A small network was shown many inputs. Here are its activations along a few directions, one row for each input.
In each table, some parts of the input vary, and every possible input appears once, in random order.
Descriptions start from the smaller parts, as in this example, which fits no table here: one of 4 places along a line, together with either a single point or (one of 2 separate values, together with one of 5 places around a ring) or one of 11 places around a ring.
Shared parts are said once, and a part with two or three values counts as separate values.
(in the rows, 128 means zero)

Other details of the inputs vary at random and push rows far along two fixed directions, the same in every table; ignore that.

A family of inputs:
r1: [ 74  86 134 116 136  83 126 126 142 160 115  77 110  84]
r2: [158 158 103 104 146 156 165 140 135 113 144 150 126 175]
r3: [121  97 146 134 103 124  83 124 114 123 130 141 142 122]
r4: [ 96 113 114 136 100 102  89 124 109 145 117  85 175  74]
r5: [146 177  83 159  90 156 114 127 112  88 123 163 152 151]
r6: [ 94  92 109 154  66  93 121 121 115 127 108 106 147  69]
r7: [125 144 110 119 121  99 132 113 115 142 133  91 128  71]
r8: [132 126 106 120 160 159 127 139 119 118 108 114 153 124]
r9: [123  90 126 129 132 145 110 128  95 131 128 122 149  82]
r10: [142 176  98 170  48 140 121 135 142  92 101 190 159 161]
r11: [144 187 146  92 146 138 156 115 111 147 179 160 100 174]
r12: [124 125 143 122 127  90  89 130 121 144 109 100 134  80]
r13: [ 94  81 149 107 147 102 107 133 116 144 134 100 121 112]
r14: [112 103 153  48 245 132 172 171 151 141 141 113  83 164]
r15: [121 137 130 145  95 115 135 105 117 123 109 129 126  73]
r16: [102 153 145  62 162 110 173 127 129 164 198 116 106 186]
r17: [146 153 135 138  71 147  84 117 106 129 161 191 171 180]
r18: [141  90 134 156 176  96 179 100 152 118 133  66 112  86]
r19: [106 113 135 127 118  84  85 131 121 147 104  79 142  78]
r20: [136 131 141  92 183 150 134 142 136 122 122 131 108 185]
r21: [ 85  72 130 127 117  90 121 124 126 148 113 104 118  92]
r22: [132 131 115 165  91 140  75 116  94 118 109 141 168  61]
r23: [180 148 156 176 127 121  99 103 142 114 149 146 146 179]
r24: [113 127 166  74 189 131 193 121 132 148 163 132  68 141]
r25: [125 140 128  47 228 159 212 153 154 132 179 128  89 187]
r26: [131 103 104 155  82 138 115 121  96 107 124 129 151  66]
r27: [126 137 135  97 161 132 153 148 165 132 127 165  92 193]
r28: [153 191 159 102 101 109 114 104 147 155 155 186  97 212]
r29: [153 210 133 128  60 124  78 108 111 150 160 182 170 206]
r30: [154 115 185 137 165 155 167 137 159 156 175 125  75 182]
r31: [141 154 117 140  57 141 107 107 104 117 165 181 153 163]
r32: [132 154 131  94 157 153 183 123 146 119 134 146 101 200]
r33: [141  93 133 171 147 150 161 141 131 136 160  62 115  68]
r34: [141 112  81 154 119 145 104 147 120 109  75 103 173  70]
r35: [109  92 118 132 170 126 114 152 119 109  81  93 129  88]
r36: [132 152 111 166  45  86 107 107 123 126  97 120 148  71]
r37: [122 102 108 146 116 133 117 142 159 105  77 122 130 102]
r38: [106  63 140 127 133 125 122 118 129 130 107 115 104  76]
r39: [120 101 151 107 169 106 113 133 115 139 108  94 110  61]
r40: [125 130 128  68 213 147 165 163 139 140 152 132 116 168]
r41: [159 150 135 114 135 152 117 150 138 123 114 170 135 201]
r42: [105 142 133 113 101  89 145 110 130 149 128  97 120 115]
r43: [104 107 111 123 162 126 175 135 127 103  97  94 107 103]
r44: [100  79 111 125 173 124 144 137 139 118  79  87  98  87]
r45: [142 196 109 154  74 145 134 124 134 102 127 209 138 213]
r46: [136 137 122 140 112 123  92 123 102 135 112 124 154  65]
r47: [117 126 142  79 214 131 144 156 140 128 141 132  93 181]
r48: [141 158 104 177  50 140  89 113  98 104 117 162 164  76]
r49: [195 191 118 207  70 135 114  82 130  99 163 166 167 177]
r50: [134 122 178  82 166 145 126 129 119 145 171 175  97 198]
r51: [ 98 120 112 107 140  87 145 123 116 150 137  56 125  65]
r52: [156 113 174 110 214 116 183  98 169 145 174 122  75 199]
r53: [117  90 101 108 184 142 140 163 134 119 107  85 145  73]
r54: [ 80 108 124 127 100  86 138 118 129 143 117  77 133  81]
r55: [146 168 119 117 146 160 125 140 114 117 138 164 142 193]
r56: [151 188 120 116 142 158 119 143 127 120 160 194 141 226]
r57: [127 142  86 198  49 133  75 123 135  94  64 167 156 114]
r58: [172 138 156 171 125 172 126 146 128 147 177 129 135 162]
r59: [125 110 121  76 193 136 208 146 151 129 121 102  90 145]
r60: [147 196  90 163  72 157 111 125 116  91 132 189 162 178]
r61: [106  97 176  54 184 127 162 118 150 155 180 147  64 194]
r62: [158 104 120 180 158 115 121 109 126 124 133  80 162  79]
r63: [134 101 105 140 125 129 129 140 153 117  72 120 125 106]
r64: [130 162 121 118  81 128 123 121 111 138 179 167 136 184]
r65: [121 118 140 133 122 106 114 115 128 139  98 122 102  78]
r66: [142 175  96 132 103 151 137 141 134 104 134 167 149 163]
r67: [147 108 163 167 132 149 176 136 146 137 159  96  99 125]
r68: [ 82  86 143 109 151  84 106 140 125 148 122  69 129  84]
r69: [113 105  96 140 121 136 154 144 151 105  82 106 135  77]
r70: [108  89 144 127 143 117 124 120 128 136 100 118  99  64]
r71: [183 147 161 219  54 161  75 144 132 119 147 158 154 166]
r72: [108  92 153 113 169 124 108 127 113 129 111 104 114  63]
r73: [125 171 152 112  93 103 110 106 144 159 144 156 111 192]
r74: [137 146  84 157  94 159 123 120 116  93  96 122 163 109]
r75: [111  90 127 100 186 139 159 133 150 130  91  94  92 124]
r76: [150 157 100 180  39 110  52 116 103 129  95 128 194  62]
r77: [127 144 144 122  76 135 134 104 126 126 161 180 124 183]
r78: [112  82 120 115 178 127 123 165 145 112  91  90 129  82]
r79: [101  88 113 131 114 111 105 134  98 151 124 103 163  80]
r80: [136 138 143 138  73 142 135 108 115 117 140 183 126 157]
Description of these inputs: one of 5 places around a ring, together with either one of 2 separate values or one of 6 places around a ring or one of 8 places around a ring.
The inputs of r24 and r22 match in every part but the place on the ring of 5. If r45 is changed in the same way as r24 into r22, which row does it become? -> r56
The inputs of r64 and r13 match in every part but the place on the ring of 5. If r49 is changed in the same way as r64 into r13, which row does it become? -> r23
A walk changes only the place on the ring of 5. It starts at r40 and steps to r66. List the rest of the walk in order. -> r10, r27, r14
Change only the place on the ring of 8 in r65. List by row number the other rows that result. -> r1, r21, r28, r38, r61, r70, r73

A family of inputs:
r81: [125 118 108 110 158 128 173 150 137 120 117  99 117 102]
r82: [145 132 114 159 104 154  94 137 129 105  97 140 160 111]
r83: [147 179 130  83 157 156 178 127 147 130 157 166 104 213]
r84: [144 142 139 122 137 154 129 133 153 128 119 168 117 179]
r85: [116 120 116 127 138 131 152 135 135 111 109 132 114 129]
r86: [141 137 102 133 130 152 124 129 122 109 110 120 153 111]
r87: [154 152 123 155  85 154  94 118 139 107 103 183 145 177]
r88: [102  98 123 100 183 132 174 147 152 125 126  95  84 121]
r89: [116  94 110 155 129 135 109 146 143 109  95 117 125  92]
r90: [ 94  99 145  84 169  95 161 126 138 166 132  87  91 120]
r91: [106  83 140 112 133 105 117 117 125 134 124 128 123 101]
r92: [152 176 123 122 126 164 130 132 136 117 140 164 145 174]
r93: [129 109 100 144 132 137 129 157 124 109  96  92 156  58]
r94: [138  85 159 142 185 114 149 126 153 140 139  80 105 123]
r95: [108 120 144  62 219 134 199 131 145 128 146 125  68 183]
r96: [117 109  93 158 127 136 120 143 112 104  96 106 166  60]
r97: [112 117  93 133 142 131 154 143 134 117 120  99 123 100]
r98: [109 109  93 150  69  93 111 107 109 119 107 111 160  47]
r99: [139 112 146 151 129 137 148 114 113 141 162 103 125  76]
r100: [111 101 103 124 170 142 144 155 129 118 122  83 132  75]
r101: [168 151 144 147 151 132 144 119 140 136 174 121 138 167]
r102: [104 100 124 112 151 112 128 133 116 155 129  74 139  77]
r103: [113  90 128  93 212 142 150 147 119 128 125  98 105 119]
r104: [136 120 132 161  99 125 154 106 113 136 152 102 116  77]
r105: [133 175 118 158  46 103  73 103 128 122 100 172 143 130]
r106: [ 99  82 139  97 159 115 120 138 115 152 136  88 122  89]
r107: [147 124 178 144 125 144 141 113 133 148 169 150  94 156]
r108: [144 175  96 154  78 146 129 127 121 107 129 183 153 175]
r109: [152 155 128 122 135 163 114 146 133 117 155 172 123 198]
r110: [155 159 124 144 108 159 101 138 119 112 137 191 149 191]
r111: [143 159 139  89 156 149 166 120 148 122 139 163  93 215]
r112: [130  99 135 189  67 122 129 104 123 125 116 103 123  54]
r113: [106  93 149  92 176 117 127 140 120 160 143  89 115 115]
r114: [135  91 109 145 137 137 110 158 124 112  89  97 145  64]
r115: [123 131 141 102 150 113  95 127 118 144 130 128 122 116]
r116: [123 148  89 180  24 105  81 110 112 127 101 127 176  88]
r117: [126 114 117 131 130 127 151 147 145 116  94 118 119 106]
r118: [134 143 146 105 162 151 141 132 136 126 138 175 101 211]
r119: [101  96 127 110 123  95 137 109 127 130 124 114 117  93]
r120: [142 110 122 203  94 101 117 109 147 109  99  84 144  71]
r121: [170 160 118 185  91 117 129 106 138 121 146 125 150 150]
r122: [119 139 124 109 143 109 110 123 113 143 126 114 137  89]
r123: [121 169 135  99  98 121 139 118 121 147 173 159 124 192]
r124: [106 113 152 127 121 101 100 131 127 138 108 113 125 107]
r125: [125 163 144 101 116 132 123 123 117 145 176 158 139 179]
r126: [136 106 109 188  72 132  87 150 131  97  62 132 162  74]
r127: [140 194 121 119  85 109 109 108 119 138 145 176 130 172]
r128: [ 99 106 159  95 145 116 126 131 134 152 144 120 101 142]
r129: [165 162 124 134 111 164 101 128 122 112 127 178 148 191]
r130: [113 122 104 112 168 130 171 135 121 121 117 107 118 119]
r131: [ 95 114 141 105 124 102 139 119 132 143 133 112 109 123]
r132: [ 91 111 155  82 168  90 158 128 133 150 130  89  90 118]
r133: [122 115  98 106 162 133 169 131 129 120 109  91 116 103]
r134: [122 135 159  48 190 123 167 121 124 155 200 148 106 183]
r135: [133 160 157 104 130 112 100 119 135 148 139 178 106 182]
r136: [137 159 141 147  73 123  64 124 108 122 126 156 159 146]
r137: [174 129 139 180 118 130 102 121 131 126 141 116 149 139]
r138: [130 117 104 197  66 137  81 134 124  98  74 160 169 102]
r139: [104  93 144 124 131 108 111 131 133 156 112 104 124 107]
r140: [155 175 105 173  42 150 100 115 145  96  92 187 154 165]
r141: [117  90 139 101 146 114 115 125 108 139 140 117 133 102]
r142: [172 150 167 150 102 159 119 112 113 142 184 170 121 175]
r143: [132 189 136 118  80 114 121 115 117 133 154 164 136 187]
r144: [109 135 161  65 191 114 156 134 121 152 168 103 107 144]
r145: [114 110  95 147 142 137 123 138 109 105  94  95 156  65]
The inputs of r92 and r82 match in every part but one. If r99 is changed in the same way as r92 into r82, which row does it become? -> r142
The inputs of r89 and r88 match in every part but one. If r126 is changed in the same way as r89 into r88, which row does it become? -> r117
What do these inputs look like to the network? -> one of 5 places around a ring, together with either one of 2 separate values or one of 5 places along a line or one of 6 places around a ring
Change only the place on the line of 5 in r141. List by row number the other rows that result. -> r106, r113, r115, r136
Change only the place on the ring of 5 in r101. List by row number the other rows that result. -> r94, r120, r121, r137
List by row number the other rows that have the place on the ring of 5 in common with r143. -> r81, r83, r97, r98, r104, r108, r116, r121, r123, r127, r130, r133

A family of inputs:
r146: [111  63 122  97 233 135 179 154 128 136 132  51 107  63]
r147: [111  79 133 126 153 104 128 124 110 148 132  65 130  45]
r148: [141 144 128 119 147 159 162 138 129 121 153 154 113 169]
r149: [117 146 126  79 162 139 123 145 130 128 122 161 116 177]
r150: [ 95  67 132 119 184  96 141 137 134 143 104  43 113  46]
r151: [136 163 151 104 136 115 136 114 127 150 173 138 118 174]
r152: [154 160 117 171  83 135  91 122 135 110 105 156 155 149]
r153: [126 160  96 113 114 150 113 144 117 107 110 162 152 150]
r154: [141 157 133  78 189 144 192 133 143 131 166 140  97 208]
r155: [138 129 135 170  74 133  88 119 121 120 121 149 150 125]
r156: [141 152 102 161  79 152 126 128 129 104 111 159 147 135]
r157: [112  96 120 148 122  97 110 125 113 139 114  66 147  34]
r158: [150 153 139  88 193 153 171 143 141 137 172 137 106 196]
r159: [133 129 164  81 192 148 172 136 141 141 166 153  79 199]
r160: [149 136 124 189  51 130  62 117 118 117 112 153 170 118]
r161: [150 144 132 116 153 166 154 135 130 121 158 154 119 179]
r162: [133 148 172  83 158 135 157 116 123 160 198 156  97 198]
r163: [118  72 139 108 212 128 151 145 133 138 122  76 104  85]
r164: [113  63 126 137 169 129 134 139 129 123  95  74 122  48]
r165: [137 166 111 181  30 107  87  99 114 119 115 147 170 113]
r166: [122  80 103 175 125 116  97 141 127 113  68  69 157  22]
r167: [120 106  72 191  73 124 113 130 125  89  63  97 170  32]
r168: [145 157 128 133 119 133 130 123 143 117 124 159 125 181]
r169: [136 157 154 113 107 131 134 113 120 145 177 166 113 176]
r170: [118 171 133  90  99 121 102 121 108 138 145 174 141 170]
r171: [132 129 141 143  97 131 110 123 127 129 133 152 125 145]
r172: [102  62 108 142 146 115 137 138 134 117  71  70 121  30]
r173: [106  91 120 123 161 115 151 136 143 122  98  94 109  83]
r174: [100  68 162  62 245 105 176 145 141 167 151  51  80 100]
r175: [133 154 129 148  85 117 111 116 137 127 126 150 134 161]
r176: [137 165 106 189  10 109  76  99 115 112 108 160 170 108]
r177: [158 162  91 188  65 144  97 125 125  93  98 144 178 119]
r178: [115 152 122 113  90 123  82 133 117 125 114 170 147 158]
r179: [122 127 137 132 102 125 121 122 134 131 125 143 118 140]
r180: [132 160 142 121  87 124 128 109 122 140 157 165 122 166]
r181: [124 142 158  79 162 120 168 123 147 148 166 151  86 208]
What do these inputs look like to the network? -> one of 4 places along a line, together with either a single point or one of 8 places around a ring
A walk changes only the place on the line of 4. It starts at r158 and steps to r166. List the rest of the walk in order. -> r174, r157
Change only the place on the ring of 8 in r150. List by row number the other rows that result. -> r155, r160, r171, r174, r175, r179, r181
